These are the activations of a small neural network, seen along a few directions. Each row is one input.
Each table varies a few parts of the input and shows all the possible inputs, shuffled.
A made-up example of a description, with smaller parts first: values(2) and (point or line(11) or (line(4) and ring(5))).
Shared parts are said once, and a part with two or three values counts as separate values.

Table:
row 1: [-22.5  -7.6  31.1 -26.4  -9.5 -11.6   7.5  39.4 -16.8 -18.4  15.1  19.6
 -13.4  26.7  -5.7]
row 2: [-37.7  16.0 -41.1  34.9   4.8  26.8 -45.3 -48.8  21.4  11.3 -58.6 -68.6
   1.3  20.8  18.5]
row 3: [ 18.5 -24.8   2.9   4.0  -1.0 -32.9  18.7  27.2   1.4 -21.6  46.3  38.1
 -18.8 -25.6  -5.2]
row 4: [  6.4   6.6   6.7 -15.6  31.2  -1.1  11.8   8.6 -14.1   1.0  16.1  24.2
 -10.9 -20.3 -13.1]
row 5: [  4.9 -28.5  -7.1  -1.0  -2.2 -42.3  21.5  22.8 -24.2 -46.9  40.6  52.8
 -13.4 -27.9   0.4]
row 6: [  5.3   1.4  31.5  -6.9 -10.9   9.9  13.3  17.2  -5.1  11.2 -19.8 -25.2
   6.2  17.3 -14.0]
row 7: [  3.2  11.2  13.2 -27.1  11.2 -21.0  13.3  31.8  -1.2  -4.5  18.9  55.3
 -28.4 -12.7   9.9]
row 8: [ 27.2  -1.9   1.8  -6.6  10.7  16.7  16.2   1.3   0.2  25.5  -5.6   4.5
  -1.1 -23.9  -8.3]
row 9: [ 41.6 -10.8 -39.6  76.2  23.4  18.3 -16.9 -35.8  42.2  -6.8 -26.9 -16.3
  33.8 -11.9  28.7]
row 10: [ 32.0 -15.6   3.7  13.1   3.4 -18.4  18.2  13.7  -3.1  -8.9  46.7  13.5
  -5.5 -29.8  -9.7]
row 11: [-43.7  -9.9  10.7 -35.4 -16.6 -12.1   7.8  30.4 -30.7 -39.4  22.5  35.7
   3.9  11.8  -4.2]
row 12: [-45.6  -8.9  16.9 -61.6  -7.4 -22.3 -10.2   0.8 -41.9 -37.2   8.5  17.5
 -21.5  30.9   4.7]
row 13: [ 52.9 -15.1  -6.4   9.4   7.6  -5.3  25.6   5.0  17.1  -0.5  15.9 -11.0
  10.9 -28.5 -10.6]
row 14: [ -5.6   6.5  -7.3  31.4 -29.6  22.6   5.0 -15.8  13.0  36.8 -14.0 -34.8
  29.0  16.8  -7.9]
row 15: [ 66.2   3.0 -10.6  52.7 -20.8  -6.3  -3.0  -6.1  28.8  31.7   1.9  -2.5
  24.7 -20.6   8.9]
row 16: [-18.8  16.9 -14.4   4.9 -18.1  18.7 -23.9 -40.7   8.8  31.3 -29.9 -54.6
   4.1  19.4 -15.6]
row 17: [-20.3   3.7  25.1 -15.1 -14.2   9.1   8.5  18.2 -10.6  -1.1  25.6  -2.8
   5.1   8.8 -15.0]
row 18: [ 39.8   4.9 -17.0  24.4  20.5  14.1  -0.5 -14.3  -1.3  32.1 -32.4  -5.7
  10.3   4.2  -0.5]
row 19: [-15.1   9.8  11.1 -37.3 -14.0  19.9  -2.9 -23.2   4.9  10.8 -11.6 -44.1
  -7.7  13.9 -17.2]
row 20: [-32.3  11.8  23.6 -44.3   0.4   2.7 -16.4 -13.3 -11.8  -3.5  11.5 -20.2
 -12.0  13.8 -18.4]
row 21: [-12.5   9.5   9.0 -30.3  20.6 -37.5   5.2  32.1 -28.8 -28.4   2.5  71.5
 -19.0 -21.3   8.2]
row 22: [-34.5  12.1  36.7 -52.1 -24.6 -17.0 -23.4  12.8  -2.2  -0.1  15.7  14.8
 -25.8  17.1   4.9]
row 23: [-23.6  10.2 -27.5  56.4   8.8  27.2 -19.1 -25.1  28.2   8.4 -52.8 -47.1
  31.3  20.0  20.6]
row 24: [ 14.1  -0.5 -52.9  52.3  26.6  41.8 -10.9 -38.2  25.7  17.3 -36.3 -14.8
  17.1   1.0  40.7]
- What do these inputs look like to the network? => line(4) and line(6)
- The inputs of row 13 and row 6 match in every part but the line(4) part. If row 10 is changed in the same way as row 13 into row 6, which row does it become? => row 17
- Start at row 16 and move only the line(4) part, one step at a time. The first step leads to row 14. Which rows follow, in order? => row 18, row 15
- Which other rows does row 19 become when the line(6) part takes its other values? List them by row number. => row 2, row 12, row 16, row 20, row 22

Table:
row 25: [-36.1  14.4  36.4 -42.7 -19.2 -13.0  -6.3  21.6 -11.4  -7.0  16.5  -0.6
  -7.8  14.3 -19.7]
row 26: [-14.3  -0.3 -52.8  68.8  14.8  24.9 -32.8 -39.9  27.2  -3.7 -50.7 -13.6
  21.4   9.4  43.8]
row 27: [ 29.3 -16.7  14.6  -0.9   8.8 -26.7  22.3  30.0  -8.4 -19.6  34.5  26.6
  -3.8 -15.6 -10.8]
row 28: [ 20.6   5.4 -30.8  42.2   9.9  44.5 -10.4 -45.6  26.5  43.7 -39.5 -43.9
  11.9   5.5   6.6]
row 29: [ 27.2 -17.0  11.6 -11.4  13.1 -20.7  26.3  26.9 -11.9 -20.2  30.7  31.8
  -6.0 -18.9 -13.3]
row 30: [ 21.4  10.0 -25.1  54.8  -5.6  29.0  -8.5 -32.7  35.3  31.7 -34.4 -58.8
  27.3  10.7   5.9]
row 31: [-18.1 -17.8 -23.2   9.0   7.9 -22.7   7.0  19.6 -18.7 -40.5  25.8  70.3
  -6.0 -21.5  23.8]
row 32: [ 37.5 -16.4  15.0  -1.4   0.2 -34.3  20.0  30.6  -5.1 -18.5  34.9  27.5
  -6.2 -24.4  -6.6]
row 33: [ 28.5  12.4 -23.5  55.8 -15.0  21.8 -10.7 -32.9  37.2  32.5 -36.4 -59.1
  25.0   5.6  10.8]
row 34: [ 20.7   4.2 -27.2  47.2  -1.5  36.0  -6.0 -35.4  30.0  31.0 -39.1 -57.2
  25.7   9.2   7.3]
row 35: [-31.5  11.3  29.1 -56.4  -7.0  -4.2  -1.6  11.2 -17.8   0.3   7.4   9.3
 -11.8  12.5 -15.5]
row 36: [-31.4  15.2  25.5 -55.1  -3.0   2.5  -3.9  11.8 -22.5   6.6   8.3  10.7
 -21.9  11.3 -10.3]
row 37: [ 30.4 -19.0   7.9 -12.5  18.8 -17.5  25.0  17.3 -19.6 -12.3  23.7  36.9
  -8.9 -18.4 -11.4]
row 38: [-29.6  13.1  36.6 -39.4 -28.9 -19.6  -9.9  20.6  -8.6  -3.9  10.6  -4.8
  -9.6   8.6 -13.3]
row 39: [ 31.2 -13.6   4.7 -14.8  24.3 -15.4  27.0  18.6 -22.1  -7.8  28.2  40.7
 -20.2 -27.5  -9.1]
row 40: [ 21.9   3.2 -29.0  43.9   3.7  41.6  -9.9 -44.1  25.7  37.7 -41.9 -48.6
  21.4  10.6   6.4]
row 41: [-36.3  13.9  33.0 -51.7 -14.6  -5.6  -3.4  19.6 -18.2  -6.9  13.1   0.2
  -9.2  12.2 -15.6]
row 42: [-71.5  -2.1  -2.8 -35.4  -6.7 -20.7 -24.3   2.7 -17.6 -43.3   8.6  32.6
 -21.3  16.4  21.1]
- The inputs of row 27 and row 30 match in every part but one. If row 31 is changed in the same way as row 27 into row 30, which row does it become? => row 26
- What do these inputs look like to the network? => values(3) and (point or line(5))
